Here are a small network's activations along a few directions, averaged over the inputs that share one value of a field.
Values that are neighbours, or in one group, have similar rows; names and order tell nothing.
Strong random noise was added to every row along 3 fixed directions; ignore it. To show where, here is one row again and again, with new noise each time:
| -371 |   18 | -290 | -275 |   79 | -120 |  -65 |    6 |  -39 |  291 |   95 | -183 | -121 |   23 |  261 |  235 |
|   22 |  414 | -299 | -211 |   10 | -224 |   -7 |  180 |  357 | -177 | -196 |   68 | -271 |  226 |  148 |  135 |
| -269 |   95 |  -91 | -210 |  -78 |  -28 |   19 |   45 |  390 |  -31 | -199 |  -74 |   13 |  -83 |  -64 | -327 |
| -149 |  175 |  -35 | -165 | -124 |    1 |   52 |   62 |  504 | -172 | -316 |    5 |   18 |  -85 | -176 | -460 |
| -169 |  -77 |   25 |  -77 |  -56 |  212 |   32 | -177 | -103 |  199 | -123 |  -71 |   77 | -255 | -190 | -247 |


E, 15 values:
e1: | -121 |   37 |  -59 |   26 |   77 |   36 |  175 |   67 | -134 |  -47 |  -83 | -143 |  -94 |   28 |  -50 |  -52 |
e12: |  162 |  218 | -131 |  -94 |   73 | -255 |   -3 |   70 |  250 |    7 |   84 |   24 |   97 |  219 |  303 |  296 |
e7: |  248 | -181 |  -61 |  113 |  217 |  -22 | -109 |   69 | -447 |  -28 |  302 |  173 | -179 |   26 |  221 |  516 |
e10: |  256 |   45 |  260 |  156 | -111 |   -4 |   13 |   75 | -183 | -383 |    6 |   53 |   29 |  -20 | -233 |  -15 |
e3: |  -60 |  229 | -285 | -124 |   70 | -105 |  -23 |   31 |  -68 |  125 |  -37 |    3 | -224 |  130 |  214 |  286 |
e15: | -167 | -114 |  213 |  198 |  -63 |   74 |   68 | -294 |   93 | -172 |   28 | -232 |  196 | -224 |  -25 | -418 |
e14: |  160 | -151 |  -37 |   43 |  -15 |  221 |  -25 | -217 | -853 |  502 |   95 |   25 |   63 |   25 |    9 |  599 |
e8: |  144 |  -99 | -115 | -108 |  140 | -280 | -153 |   49 |  233 | -158 |  237 |  155 | -275 |  312 |  282 |  437 |
e6: |  -84 |   45 |  304 |  174 | -161 |  145 |  259 |   18 |   68 | -138 |   23 |  -80 |   23 | -314 | -257 | -494 |
e11: |  564 |  275 |  -57 |  295 |  -31 | -237 |   12 |  456 |  261 | -568 | -432 |  511 | -238 |  319 | -104 |   74 |
e13: | -236 |   -9 |  -19 |   82 |  -23 |   81 |  -52 | -332 |  -48 |  202 |  151 |  -55 |  245 | -224 | -182 |  -83 |
e5: | -177 |   69 |    9 | -172 |  -31 | -166 |   97 |  332 |  327 | -241 | -139 |   62 |    5 |  157 |  -80 | -447 |
e2: |  590 |  199 |  163 |  152 |  115 |   14 | -140 |   78 |   94 |  -65 |  -48 |  233 |  -49 |  263 |  -16 |  350 |
e4: |  272 | -212 |  167 |  175 |  -81 |  393 | -113 |    4 | -284 |  167 |  -71 |  177 |   92 |   54 |  -16 |   71 |
e9: |  396 |  -19 |  157 |  181 |  -35 |  -31 |   44 | -155 |   87 | -205 |  139 |  -71 |   72 |   26 |  -80 | -154 |
Each value of E is a pair of two hidden parts, and every pair occurs once (3 first parts, 5 second parts).
e14 and e5 share the first part; e14 and e3 share the second. Which value has the first part of e3 and the second part of e5?
Answer: e1
e9 and e12 share the first part; e9 and e8 share the second. Which value has the first part of e8 and the second part of e12?
Answer: e2

N, 12 values:
n10: |  652 |  249 |  435 |   54 | -395 |   75 |  357 |  529 |  522 | -820 | -414 |  388 |  248 |  106 | -814 | -828 |
n4: |  256 |  253 | -563 | -108 |   70 |  199 | -188 | -111 | -364 |  547 | -148 |  209 | -340 |  242 |  162 |  621 |
n12: |   -4 | -381 | -218 |  231 |  128 |   40 | -389 |  309 | -287 |  138 |  151 |  172 | -176 |  218 |  318 |  437 |
n11: |  157 |  -13 |  283 | -142 |   57 | -369 |  -56 | -155 |  786 | -372 |  148 |   19 |  160 |  197 |  180 |  -69 |
n7: |   -9 | -465 |  -30 |  184 |  171 | -187 | -188 | -129 |  184 | -371 |   38 |  -76 |  -16 | -262 |  -79 | -235 |
n1: |   -1 | -169 |   87 |  -12 |  238 | -134 | -118 |  221 |  395 |  187 |  112 |  121 |  336 |  307 |  325 |  409 |
n5: | -174 |    8 |    0 |   69 |  129 |  216 |   -6 | -142 | -488 |   43 |  185 | -267 | -367 | -138 |  -28 | -272 |
n2: |  644 |  509 |  223 |   39 |  -60 |  388 |  262 | -169 | -413 |  -75 | -531 |  164 |  198 |  173 | -406 |  -82 |
n9: | -200 |  305 |   67 |   79 | -322 |  -49 |  327 | -337 |  -53 |  107 |   31 |  -54 |  250 | -343 | -184 | -241 |
n3: |   42 |  103 |  -80 |  -38 | -281 |   64 |  168 |  365 |  159 | -358 | -488 |  282 | -107 | -162 | -521 | -494 |
n8: | -511 | -537 |  628 |  154 |  -20 |  336 |  304 | -198 | -291 |  196 |  339 | -489 |  339 | -444 |  -95 | -519 |
n6: |  108 |  572 | -429 |  -86 |   48 | -215 | -266 | -260 |   47 |   82 |  -74 |   74 | -525 |   20 |  383 |  679 |
Each value of N is a pair of two hidden parts, and every pair occurs once (3 first parts, 4 second parts).
n10 and n5 share the first part; n10 and n2 share the second. Which value has the first part of n2 and the second part of n5?
Answer: n6
n3 and n8 share the first part; n3 and n12 share the second. Which value has the first part of n12 and the second part of n8?
Answer: n11

D, 15 values:
d4: |  249 |   90 |   54 | -105 |   97 | -205 |   -9 |   14 |  315 |  124 |  116 |  108 |  -76 |  459 |  547 |  651 |
d14: |  -75 |   -4 |  101 |  -21 |   14 |  -31 | -129 | -260 |  335 | -183 |  129 |  -34 |  153 | -376 |   35 | -300 |
d13: | -346 |  355 | -426 | -244 | -109 | -277 | -106 |  402 |  245 | -120 | -145 | -220 | -161 |  129 | -106 | -158 |
d11: | -266 | -470 |  353 |  230 |  -46 |  262 |   96 | -303 | -778 |  211 |  370 | -166 | -100 | -393 | -102 |  130 |
d10: |  121 | -143 |  253 |  136 |  -84 |    3 |   37 |  306 | -147 | -132 |   63 |  185 |  223 |  154 | -246 | -164 |
d1: |  -16 |  310 |  104 |  305 |   69 |   78 |  132 | -363 |   87 | -155 | -260 |  114 |   47 | -307 | -268 | -325 |
d5: |  280 | -296 | -171 |   29 |   66 |  378 |  -82 | -264 | -802 |  440 |  -23 |  229 |  159 | -116 | -185 |  171 |
d8: | -328 |   57 | -265 | -431 |  -36 | -187 | -114 |   50 |  -40 |  268 | -236 |  -34 |  174 |  -37 |  267 |   61 |
d6: |  131 |  -78 | -144 |   93 | -183 |   20 |  -26 | -245 | -340 |  398 |  277 |   86 |   15 |   33 |  216 |  267 |
d3: | -272 |   39 |  100 |   31 |  -38 |  276 |  164 | -261 | -573 |  205 |  135 | -382 | -183 | -157 |   62 |  -94 |
d7: |  695 |  241 |  401 |  456 |  -70 |  176 |   53 | -144 |  291 | -469 | -139 |  135 |  233 |  134 | -382 | -401 |
d9: | -537 |  236 | -286 | -206 |  -51 | -160 | -156 |   52 |  823 |  -67 | -211 | -131 |  -22 |  -76 |  -54 |  -41 |
d2: |  579 | -397 |  479 |  366 |   46 |  160 |  155 |  -80 | -210 | -278 |  -60 |   39 |  -15 | -309 | -487 | -298 |
d12: | -227 | -307 |   68 |    4 |   -4 |  313 |   88 |  279 | -348 |   66 |   48 |  -38 |   21 | -299 | -268 | -312 |
d15: |   30 | -661 |  295 | -100 |  129 |  437 |   63 | -147 | -173 |  436 |  -71 |    5 |  316 |  -24 | -109 | -126 |
Each value of D is a pair of two hidden parts, and every pair occurs once (3 first parts, 5 second parts).
d12 and d5 share the first part; d12 and d13 share the second. Which value has the first part of d13 and the second part of d5?
Answer: d8
d7 and d4 share the first part; d7 and d1 share the second. Which value has the first part of d1 and the second part of d4?
Answer: d9
